Each row below holds a small network's activations on one input, seen along a few directions.
In each table, some parts of the input vary, and every possible input appears once, in random order.
A made-up example of a description, with smaller parts first: ring(5) and (point or ring(11) or (values(3) and line(6))).
Shared parts are said once, and a part with two or three values counts as separate values.
In the rows, 128 means zero.

Other details of the inputs vary at random and push rows far along three fixed directions, the same in every table; ignore that.

A family of inputs:
x1: [ 87  95 146 108 118 178 166 109 128  82  82 134]
x2: [120  87 157 140 130  94 106 132 174 165  96 188]
x3: [125 154  96 104 144 157 126 128 120 122 139 109]
x4: [137  61 197 136  98  97 113 154 197 191  81 218]
x5: [145 162 127 109 126 156  86 156 155 179 114 141]
x6: [133 168 132 104 124 156  97 155 155 170 116 122]
x7: [136 103 106 151 125  75 150 127 116 110 144 135]
x8: [103 103 158 107 108 186 135 117 149 125  90 157]
x9: [109 116 111 167 130  83 131 121 108 126 155 139]
x10: [145 152 129 124 112 158  73 150 143 178 105 139]
x11: [119 142 114 107 140 171 128 116 127 115 122 118]
x12: [180 151  81 154 129  62  97 144 111 151 144 118]
x13: [119 150 116  96 148 170 126 122 121 110 115 102]
x14: [ 91 111 163 106 121 180 156 102 128  96  92 139]
x15: [152 150 117 115 140 160 124 122 121 121 142 108]
x16: [ 94  85 137 145 151  76 146 107 133  99 120 148]
x17: [102  86 172 120 118 188 161 111 126  80 107 125]
x18: [160 150 132 131 110 155  93 156 134 172 130 126]
x19: [116 116 170 119 110 171  96 146 157 155  76 152]
x20: [ 99 117 145 112 115 171 152 116 134 118 111 151]
x21: [104  89 108 145 155  72 148 100 123 101 139 143]
x22: [156 105 137 127 133  93 103 157 169 175 119 160]
x23: [112  65 147 149 123  93 162  98 128  92 133 157]
x24: [112  63 188 152 101 100 133 146 170 158 107 173]
x25: [116 126 140 107 101 153 123 152 157 156  88 141]
x26: [118 129 139 110 113 167 159 125 120 103 138 104]
x27: [145 174 103 117 136 165 139 112  77  81 152  67]
x28: [110 120 105 138 149  61 136 125 126 125 151 123]
x29: [127 111 153 136 137  86  96 139 161 163  97 164]
x30: [133 167  83 158 131  63 100 140  98 145 173  99]
x31: [170 148 123 100 137 162  95 148 149 163 113 122]
x32: [165 138 139 151 136  64  98 141 134 161 127 139]
x33: [128 123  87 152 131  71 127 117 110 118 133 133]
x34: [140 165  75 152 135  67 108 127  93 135 171 116]
x35: [ 73 114 108 154 133 112 182  93  82  66 171  99]
x36: [131 137 113 110 141 170 152 121 118  96 150 102]
x37: [136 142 147 106 111 165 138 139 136 139 123 118]
x38: [178 177 104 109 139 159  90 146 130 155 134 102]
x39: [151 119 124 162 124  91 107 131 119 146 145 133]
x40: [111 106 170 109 116 171 167 123 148 116 116 134]
x41: [150 152 143 104 123 159 110 156 156 162 123 116]
x42: [142 135  84 154 143  67 151 111  78  78 157  88]
x43: [158 157 129 104 126 142 101 160 153 166 128 110]
x44: [151 116 132 143 147  69 111 136 139 136 129 132]
x45: [107 135 139 131 125 165 125 121 110 115 113 116]
x46: [151 201  91 113 137 165 104 124 100 140 141  97]
x47: [121 123 166 109 110 169 114 144 170 171  88 174]
x48: [116 166 119 116 143 163 139 107  97 100 128 101]
x49: [121 105 128 155 142  70 165  94  94  77 152 120]
x50: [155 164  79 155 149  72 138 115  84 111 192  97]
x51: [137 146 114 125 122 175 133 130 106 110 153 100]
x52: [111 135  95 143 148  63 136 121 115 115 164 111]
x53: [180 186 114 115 129 162  95 139 121 160 134 107]
x54: [113 103 149 107 131 185 166 116 139  97 129 132]
x55: [105  89 155 109 104 168 176 130 144 101 103 130]
x56: [156 143 141 112 115 170 117 130 135 145 114 132]
x57: [115  96 130 171 139  78 157 102  90  81 155 114]
x58: [171 135 134 150 144  51  80 152 146 174 127 140]
x59: [ 94  74 140 169 126  84 140 106 126 118 127 164]
x60: [147 135 140 114 110 166 120 144 140 144 121 135]
x61: [145 188 112 110 112 144  88 157 130 173 128 109]
x62: [ 90 133 109 122 126 188 161 105  93  75 150 103]
x63: [ 83  73 130 142 143  92 167 102 135  91 137 158]
x64: [113  69 163 160 111  72 138 139 154 136 130 158]
x65: [173 130 122 140 151  50  83 154 145 172 125 133]
x66: [108  59 148 160 124  98 156 103 127  94 136 153]
x67: [103 144 123 114 130 171 146 105  99  83 121 103]
x68: [120 193  93 113 137 155 142 117  91 111 161  77]
x69: [139 203  98 105 123 154 111 138 105 147 144  89]
x70: [107 100 147  95 133 173 171 122 143  98 125 112]
x71: [ 95 101 133 112 111 173 160 123 135 105  98 148]
x72: [149 142 116 149 126  68  89 135 133 174 125 157]
Description of these inputs: values(2) and line(4) and (point or line(8)).
Question: The inputs of x34 and x8 match in every part but the line(4) part. If x51 is changed in the same way as x34 into x8, which row does it become?
Answer: x66
Question: The inputs of x39 and x24 match in every part but the line(4) part. If x33 is changed in the same way as x39 into x24, which row does it become?
Answer: x25
Question: Which other rows does x10 become when the values(2) part takes its other values? List them by row number.
Answer: x66
Question: Which other rows does x30 become when the values(2) part takes its other values? List them by row number.
Answer: x64
Question: Which other rows does x41 become when the line(4) part takes its other values? List them by row number.
Answer: x15, x54, x58
Question: Which other rows does x9 become when the line(8) part takes its other values? List them by row number.
Answer: x3, x5, x20, x34, x47, x62, x63
